A small network was shown many inputs. Here are its activations along a few directions, one row for each input.
In each table, some parts of the input vary, and every possible input appears once, in random order.
Descriptions start from the smaller parts, as in this example, which fits no table here: ring(5) and (point or ring(9) or (values(3) and line(4))).
Shared parts are said once, and a part with two or three values counts as separate values.
In the rows, 128 means zero.

Other details of the inputs vary at random and push rows far along two fixed directions, the same in every table; ignore that.

Table:
r1: [163 173  81 154 147 133 116 162 118 185 122 130]
r2: [120 127 135  92 138  97 161 102 160 128 112 113]
r3: [ 97  79 184 126  61 161 109 109 123  40 156 118]
r4: [149 181  89 165 178 128 147 147 116 170 123 135]
r5: [ 87  66 190 127  65 162 119 122 141  51 156 129]
r6: [145 130 136 193 106 187 103 177  85  94 171 153]
r7: [144 116 129  88 110  99 128 113 158 133  99 109]
r8: [126 109 123  88 138  98 147  88 152 136 123 118]
r9: [149 159  95 168 151 117 121 163 121 193 113 147]
r10: [150 170  76 157 178 127 132 139 108 168 122 156]
r11: [135 119 127  81 107 103 129 116 161 144 111 108]
r12: [148 166  82 175 155 135 117 154 123 182 104 132]
r13: [129 132 135  95 144 102 141  83 156 129 121 106]
r14: [122 116 131 188 133 176 131 170  81  92 182 183]
r15: [115 108 142  68 146 108 123 126 126 133  81  97]
r16: [121 134 146 201 109 183  99 171  90 108 174 162]
r17: [126 123 121  89 140 106 137  77 150 131 124 112]
r18: [129 110 125  99 109  94 130 106 152 134  92 104]
r19: [121 122 139 193 105 167 109 190  90 107 185 159]
r20: [121 136 127  90 113  96 113 103 158 136 115 103]
r21: [116 126 133  87 130  97 160  93 146 133 106 127]
r22: [158 158  94 167 180 116 148 151 116 179 131 140]
r23: [114 121 140  69 148 116 113 114 124 127  82  91]
r24: [ 84  93 192 113  82 164 138  95 117  38 169 140]
Description of these inputs: values(2) and (point or ring(5) or ring(6)).
- Change only the ring(6) part in r11. List by row number the other rows that result. => r5, r7, r9, r18, r19
- Change only the ring(5) part in r10. List by row number the other rows that result. => r4, r13, r17, r24

Table:
r25: [124 111 149 166 105 155 133 130 116  85 165 158]
r26: [129 119 141 158 102 167 127 127 123  87 179 151]
r27: [127 125 129 139 150 151 137 151 106 116 153 146]
r28: [ 93  94 162 103 114 137 139  98 130  81 132 125]
r29: [156 164  80 127 149 103 136 120 144 175 130 128]
r30: [154 152  85 169 162 142  97 190  90 190 107 136]
r31: [123 128 127  69 118  97 119 119 152 149  65  94]
r32: [143 130 115 203 146 175 137 185  80 123 172 174]
r33: [133 151 122 119 166 118 137 127 110 146 124 121]
r34: [145 158  90 112 181 106 136 129 115 164 113 118]
r35: [141 137 126 164  91 155 102 158 128 128 138 121]
r36: [127 120 141 163  95 162 125 120 113  88 173 153]
r37: [136 151  93 138 167 105 149 124 139 172  97 136]
r38: [143 157 107 135 103 123 105 142 141 157 106 118]
r39: [135 147 134 159 124 147 132 133 128 125 168 148]
r40: [159 170  81 169 192 143 133 162  85 167 125 144]
r41: [115 128 124  80 153  97 148  84 158 140  84 112]
r42: [152 144  97 131 134 107 122 159 137 182  81 108]
r43: [148 154 103 141 134 123 134 106 141 147 125 140]
r44: [138 141 119 153 125 149 128 135 128 118 171 147]
r45: [141 146  98 115 145 111 106 156 122 183  78 122]
r46: [126 141 119 169 118 148 129 123 123 120 156 146]
r47: [144 150  96 117 159 113  94 144 115 177  85 105]
r48: [144 118 133 164 102 143  99 166 123 130 138 121]
r49: [124 151 121 207 166 184 124 171  67 111 160 162]
r50: [ 90 107 169  99 121 135 132  97 123  80 139 112]
r51: [119 107 151 157  78 153  94 164 115  99 151 143]
r52: [110 114 149 172 110 155 133 131 123  86 165 153]
r53: [105 105 163  86 128 137 131 103 129  72 148 117]
r54: [ 91  96 169  99 114 135 141 103 131  88 138 121]
r55: [102 100 177  92 120 135 142 108 135  86 143 126]
r56: [107  92 161  96 110 136 139  97 124  80 132 129]
r57: [108  92 160  95 111 128 142 111 145  82 151 130]
r58: [ 93 105 162 102 121 137 131  91 123  73 133 116]
r59: [123 129 116  96 127  79 147  79 170 144  99 112]
r60: [133 150  98 134 162  99 150 130 133 181 106 130]
r61: [131 119 118  81 133  84 151  84 154 144  91 118]
r62: [148 145  88 120 163  97 148 136 131 175 116 132]
r63: [131 122 121  82 138  88 151  84 161 142  88 121]
r64: [101 115 163 115  95 136 132  87 159  89 154 125]
r65: [126 118 124  73 111  86 112 118 160 156  74 107]
r66: [144 142 106 132 145 108 141 130 143 148 137 135]
r67: [112 129 139 152 149 153 138 144 107 122 142 144]
r68: [ 93  96 170 108 109 129 144 104 146  88 140 129]
r69: [147 162  95 124 180 114 137 115 115 160  94 127]
r70: [130 121 127  74 120  99 121 119 157 150  68  84]
r71: [135 126 113  79 129  75 146  91 169 145 116 110]
r72: [132 135 131  86 134  78 149  89 175 149 110 113]
r73: [161 160  79 132 144 107 138 114 141 175 121 129]
r74: [138 137 120 201 155 183 132 176  68 119 159 175]
r75: [158 151  88 135 155 100 145 124 144 172 113 133]
r76: [150 177  88 170 160 143 103 191  83 175  98 128]
r77: [147 131 128 162  97 154  92 155 127 131 144 120]
r78: [127 125 131  76 138  79 154  96 159 152 104 112]
r79: [105  91 159  86 116 133 139 110 129  82 149 123]
r80: [147 159  92 123 175 110 137 116 109 162  96 124]
r81: [153 170  95 132 148 102 140 117 144 181 127 129]
r82: [118  92 154 107  91 122 139  99 145  84 153 127]
r83: [130 132 128  73 127 100 113 113 149 142  69  75]
r84: [112  84 156  98 101 128 144 106 136  84 144 129]
r85: [104 114 156 118  94 138 131  82 159  82 148 129]
r86: [116  92 152 151  93 160  95 166 107 102 149 137]
r87: [101 113 160 114  89 132 132  88 153  91 156 123]
r88: [112 106 157 103  63 135  92 115 152  95 133 119]
r89: [118 122 126 163 133 142 141 140 110 119 142 150]
r90: [111 102 169 108  95 117 141 103 147  90 158 126]
r91: [119 103 150 143 127 169 135 143 100  85 161 149]
r92: [120 134 127  94 133  81 148  84 177 149 103 111]
r93: [139 125 130 166  95 143 109 169 124 127 133 122]
r94: [110  98 158  90 118 137 132  98 119  74 141 115]
r95: [124 128 140 143 144 146 140 149  99 124 152 143]
r96: [144 151  97 126 132 104 120 159 132 181  78 118]
r97: [137 126 123 166 119 136 135 133 113 118 150 152]
r98: [ 90 110 173 100 127 139 132  97 130  78 137 115]
r99: [126 128 134  77 144  83 154  95 166 150 102 115]
r100: [155 156  87 132 127 110  94 135 145 188 102 115]
r101: [110  87 158  90 111 137 140 104 126  82 140 124]
r102: [124 141 144 144 157 150 132 142  98 114 150 137]
r103: [140 145 119 212 104 170 102 208  86 130 152 155]
r104: [139 111 135 155 112 148 104 172 114 131 130 123]
r105: [130 143 120 220 133 164 132 179  87 131 180 167]
r106: [153 143  91 135 131  99 101 146 141 187  97 117]
r107: [132 143 122 191 134 182  85 204  59 125 145 152]
r108: [154 151 101 121 158 116 100 148 120 175  83  94]
r109: [114  84 171  95  93 143 102 129 134  93 120  98]
- What do these inputs look like to the network? => line(5) and (ring(5) or (values(2) and ring(6)))
- Changing only the line(5) part turns r100 into r106. The same change can be made to r64. Which row results? => r92
- Changing only the line(5) part turns r32 into r91. The same change can be made to r86. Which row results? => r30
- Change only the values(2) part in r84. List by row number the other rows that result. => r32
- Start at r95 and move only the ring(6) part, one step at a time. The first step leads to r54. Which rows follow, in order? => r28, r56, r101, r79
- Start at r46 and move only the ring(6) part, one step at a time. The first step leads to r36. Which rows follow, in order? => r73, r29, r81, r87

Table:
r110: [129 127 137 231 114 190 108 212  77 110 167 164]
r111: [132 103 126  17 110  52 132  74 194 161  51  79]
r112: [130 146 132 225 135 207  99 208  56  99 179 159]
r113: [113 121 109  39 156  53 165  18 182 142  77  99]
r114: [ 81  76 210 102  96 134 155  86 126  37 195 138]
r115: [ 82  77 192  98  43 146 108 108 149  47 161 121]
r116: [175 200  33 163 236  96 161 142 134 243 114 155]
r117: [137 131 129  31 119  61 122  42 203 150  58  66]
r118: [ 73  80 200 108  56 156 111 105 146  51 157 111]
r119: [123 147 135 243 154 219 151 185  40  89 205 212]
r120: [174 183  47 138 190  94 120 173 111 230  76 124]
r121: [131 106 131  30 123  60 134  69 192 165  47  72]
r122: [107  78 193  99  51 158  99  96 142  43 166 119]
r123: [187 206  34 170 217  97 181 148 119 225 113 143]
r124: [181 186  43 169 172  88 124 182 126 240  73 137]
r125: [ 81  65 206  89  77 161 111 113 127  41 151 106]
r126: [142 145 120 224 125 203  94 215  53 103 186 171]
- What do these inputs look like to the network? => values(5) or (values(2) and ring(6))
- Change only the ring(6) part in r122. List by row number the other rows that result. => r111, r115, r120, r124, r126
- Change only the ring(6) part in r121. List by row number the other rows that result. => r110, r112, r117, r118, r125
